Each row below holds a small network's activations on one input, seen along a few directions.
In each table, some parts of the input vary, and every possible input appears once, in random order.
Descriptions start from the smaller parts, as in this example, which fits no table here: one of 5 places around a ring, together with either a single point or one of 9 places along a line or (one of 2 separate values, together with one of 6 places along a line).
Shared parts are said once, and a part with two or three values counts as separate values.
In the rows, 128 means zero.

Other details of the inputs vary at random and push rows far along two fixed directions, the same in every table; ignore that.

Table:
R1: [ 97 110 126 233 187 120 117 147  70 153  99 151  93 115 199]
R2: [158 124 128  57 105 118 110 133 164 108 134 117 167 156  83]
R3: [ 83 178 115  24  93 127 171 112 147 161 129  70 146  85  76]
R4: [ 81 124 153 179  92  72 242 115  98 148 166 111 141  29 141]
R5: [145  97 131 165 136  95 152 166  96  83 119 124  95  32 195]
R6: [153  70 127 221 181 100 101 135  89 129 111 186 131 178 207]
R7: [179 118 138 133 150 160  36 137 150 110 111 146 126 211  90]
R8: [149 154 128  21  54 117 161 133 184  96 165  95 162  90  65]
R9: [ 80 184 143  84  95 128 196 117 149 170 178  60 155 100  28]
R10: [149  64 118 136 144  58 142 127  96 113 108 158 148 113 215]
R11: [163 141 116  84 150 201  63 141 146 112  81 157  81 200 137]
R12: [ 75 104 103 178 145  79 174 104  84 155 134 146 133  98 190]
R13: [ 80 181 120  49  93 119 169  88 145 174 143  79 148  89  60]
R14: [198 123 136 100 132 181  48 167 156  81  93 156 103 190 111]
R15: [136 157 131  92 134 160 104 153 147 109 134  77 121 115  83]
R16: [153 129 127  84 124 128 103  99 148 138 129 136 153 182  96]
R17: [104 180 149  98  67 148 194 106 168 138 202  90 167  90  35]
R18: [ 96 179 134  34  91 126 180 128 152 146 144  43 140  79  48]
R19: [160  76 139 233 155 121 114 126  96 119 110 206 124 171 211]
R20: [103 116 139 245 161 141 129 138  76 144  99 171  85 107 203]
R21: [109  95 100 134 132  98 156 128  85 117  92 151  88  67 225]
R22: [151 169 146 119 151 216  72 181 133 112  80  97  47 143  99]
R23: [107 168 123 157 138 214  91 112 133 146 115 156  94 196 112]
R24: [108 150 114  90 126 139 143  95 153 162 150 132 161 187  90]
R25: [123  70 128 154 100  18 203 111 117 130 174 145 204  85 152]
R26: [129  87 126 226 159 122 131 115  93 129 110 201 114 156 219]
R27: [156 137 140 169 152 178  50 159 156 117 144 131 130 206  86]
R28: [171 132 125  52 106 150 115 128 154 110 111 146 129 162 117]
R29: [148 154 141 147 162 185  54 147 139 115 127 100  95 152  79]
R30: [169 133 138 145 149 170  30 149 155 104 124 125 115 190  90]
R31: [109 100 135 207 147  77 170 141  95 126 166 117 141  62 160]
R32: [168  66 147 247 147 114 102 144 105 101 119 201 130 157 193]
R33: [109 147 105   7  93 110 170  90 162 146 143 104 172 134  93]
R34: [141 136 118 112 163 170  62 108 141 140 102 146 110 211 116]
R35: [169 132 132 116 145 168  43 169 157  90 116 115 118 177 106]
R36: [ 95 160 100  48 120 154 123 110 140 144 114 101 123 141 105]
R37: [ 88 113 137 142 114  42 210 112  93 147 146  83 136  18 141]
R38: [ 72 102  99 121 113  40 200  76  91 153 137 125 146  50 180]
R39: [ 93 116 114 100  96  65 216 125  95 136 113 117 119   4 190]
R40: [160 142 152 178 121 191  72 147 162 108 148 150 127 191  91]
Description of these inputs: one of 5 places along a line, together with one of 8 places around a ring.
Q: Changing only the place on the line of 5 turns R27 into R8. The same change can be made to R24. Which row results?
A: R11
Q: Changing only the place on the line of 5 turns R37 into R18. The same change can be made to R30. Which row results?
A: R35
Q: A walk changes only the place on the line of 5. It starts at R20 and steps to R1. List the rest of the walk in order.
A: R13, R3, R39
Q: Which other rows does R32 become when the place on the ring of 8 takes its other values? List them by row number.
A: R4, R17, R19, R20, R23, R26, R40

Table:
R41: [164 152 143 128 144 201  58 140 161 106 123 127 109 188  78]
R42: [110 164 136  48  78 121 171 114 147 146 139  81 137  79  70]
R43: [112 173 124  97 117 176 101 120 143 139 125 101 109 131  82]
R44: [123 150 137 103 123 161 112 118 149 145 132 114 144 187  74]
R45: [104  97 114 123 104  42 195  96 117 142 156 134 159  74 154]
R46: [132  90 119 148 153  87 132 132 101 117 110 149 132  97 195]
R47: [129  90 125 156 141  91 125 135 112 108 118 133 135 114 171]
R48: [ 94 152 125  61  87 103 200 121 148 137 170  75 160  62  75]
R49: [130 171 127 129 157 210  67 157 143 125 125 103  92 173  82]
R50: [103 157 109  41  75 129 180  94 156 135 159 108 157 112  91]
R51: [112  91 134 166 103  58 200 118 103 138 152 153 169  76 167]
R52: [105 166 129 111 125 149 143 135 145 143 149  95 124 127  85]
R53: [ 92 113 125 118  99  65 193 111 107 133 134 109 138  26 155]
R54: [137 155 133 122 146 191  58 136 158 133 118 122 114 217  85]
R55: [155  95 136 163 124  96 135 153 116 109 120 150 133 107 167]
R56: [148  87 114 202 179 128  65 143  93 109  99 168  91 152 193]
R57: [144  86 129 189 140 101 119 153 109 101 117 163 128 107 185]
R58: [130 150 128  97 125 158 111 109 146 150 132 128 133 182  68]
R59: [133 146 119  67 112 139 115 114 158 126 137 116 140 149  71]
R60: [150 162 142 118 155 203  71 173 142 123 110  99  86 170  82]
R61: [112  92 127 162 101  53 191 121 114 131 157 150 164  71 175]
R62: [153  93 150 234 177 142  88 142  92 118 109 170  99 157 180]
R63: [121 134 130  48  74  78 187 110 154 132 157  87 180  99  84]
R64: [124 120 136 216 185 148 107 161  87 128 103 138  87 138 166]
R65: [123 161 125  89 117 180 131 113 147 145 121 131 124 177  90]
R66: [156  99 131 164 160 141  96 158  99 103  82 162  80 145 198]
R67: [134 104 140 184 136 103 136 122 116 122 143 147 128 114 163]
R68: [126 150 113  79 123 143 119 113 146 137 136 118 148 143 106]
R69: [162 143 132 100 154 171  70 149 139 125  97 130 110 180 116]
R70: [122 127 120 118 136 116 134 116 131 145 127 135 139 133 144]
R71: [165 135 130 111 147 163  66 144 140 118 103 133 101 185  99]
R72: [116 129 117 119 119 130 150 116 131 134 126 141 121 132 149]
R73: [103 125 128 170 137 110 138 124 103 140 112 129 102  88 166]
R74: [ 88 117 129 159 116  70 197 105  88 150 124 125 133  50 165]
R75: [119 118 119 125 121 110 128 120 128 122 140 119 148 129 134]
R76: [143 147 142  65  77 111 174 109 164 125 165  96 166 104  66]
R77: [124 121 119 105 120 128 142 125 127 113 119 138 121 117 149]
R78: [129 159 128  87 133 167 116 113 147 156 123 125 142 178  84]
R79: [133 101 122 174 126 105 128 139 114 112 137 155 139 110 169]
R80: [158  94 135 224 174 141  72 145  99  99 115 162  96 143 189]
Q: Changing only one part turns R69 into R46. The same change can be made to R42. Which row results?
A: R53
Q: Changing only one part turns R44 into R75. The same change can be made to R58. Which row results?
A: R56
Q: What do these inputs look like to the network?
A: one of 5 places along a line, together with either one of 2 separate values or one of 6 places along a line
Q: List by row number the other rows that have the place on the line of 5 in common with R73.
A: R45, R52, R54, R61, R67, R70, R72
Q: Which other rows does R48 become when the choice among 2 separate values takes its other values? List them by row number.
A: R53
Q: Which other rows does R64 become when the choice among 2 separate values takes its other values? List them by row number.
A: R74

Table:
R81: [149 152 138 119 161 196  54 136 132 128  83 120  61 184 102]
R82: [150  62 116 136 130  45 163 105 107 118 124 158 156 117 204]
R83: [ 95 194 124  64  89 188 146  93 162 150 149 101 142 148  60]
R84: [112  90 125 232 166 100 158 149  72 112 124 151  97  92 222]
R85: [142 151 121 120 147 203  62 154 135 113  80 142  86 159 142]
R86: [132 181 150  32  89 155 130 123 181 136 144  65 154 154  21]
R87: [106 122 148 147  90  89 200 118 125 136 158 111 165  85 118]
R88: [149  68 146 214 145  81 131 178  83  99  95 158 110  80 222]
R89: [141 104 137 119 125  70 173 113 116 121 148 115 150  66 146]
R90: [142 120 125 128 142 135 101 117 144 143 125 168 146 201 131]
R91: [ 97 135 113  50  69  66 242 125 140 125 168  94 167  34 119]
R92: [116 116 108  59  89  65 186  86 142 141 154 135 198 131 103]
R93: [115 134 116 132 164 154 104 154 115 129 116 114 103 145 125]
R94: [101 190 121  60 111 167 145 126 168 161 161  86 138 150  49]
R95: [124 182 148  91 109 175 106 136 172 159 140  94 144 175  36]
R96: [132 147 139 185 156 198  82 134 114 131  98 147  64 177 122]
R97: [117 185 120  58  83 155 117 105 197 145 177  93 167 158  20]
R98: [146 141 120 139 156 185  27 146 147 108 119 128 108 197  87]
R99: [120 121 118  66  51  62 193 112 155 108 181 114 180  55 110]
R100: [162  56 117 156 122  67 149 132 103 107 113 189 146 119 223]
R101: [122 178 126  33  72 156 157 114 168 138 131 103 125 114  49]
R102: [ 84 120 114 143 120  72 181 105  99 154 133 131 145  62 189]
R103: [132  91 133 197 150  70 160 126  94 139 140 150 142  71 189]
R104: [108 162 114  90 141 185  83 122 134 143 104 112 117 160  99]
R105: [165 109 137 183 171 194  51 134 131 114 101 192 105 249 147]
R106: [135 134 130 170 182 191  40 150 103 132  72 143  57 184 127]
R107: [123 127 132 189 162 142  98 137  99 151  97 149  77 139 160]
R108: [132 152 129  86 122 138 130 116 143 137 148 107 157 126  64]
R109: [156 137 136 196 164 220  21 149 148  99 119 152  86 219 109]
R110: [125  67 137 221 163  71 128 160  70 120  99 142 122  90 205]
R111: [138  79 122 161 133  63 129 125 111  97 138 129 130  85 185]
R112: [111 122 138 121  83  71 232  90 125 138 187 117 185  51 115]
R113: [146 141 138  72  87 115 169 125 147 119 157 119 161  86  94]
R114: [137 126 122 149 176 165  67 138 111 118  77 131  81 148 176]
R115: [120  84 120 160 159  71 164 145  87 112 120 118 108  70 209]
Q: Changing only one part turns R88 into R87. The same change can be made to R100. Which row results?
A: R105
Q: What do these inputs look like to the network?
A: one of 5 places along a line, together with either a single point or one of 6 places along a line
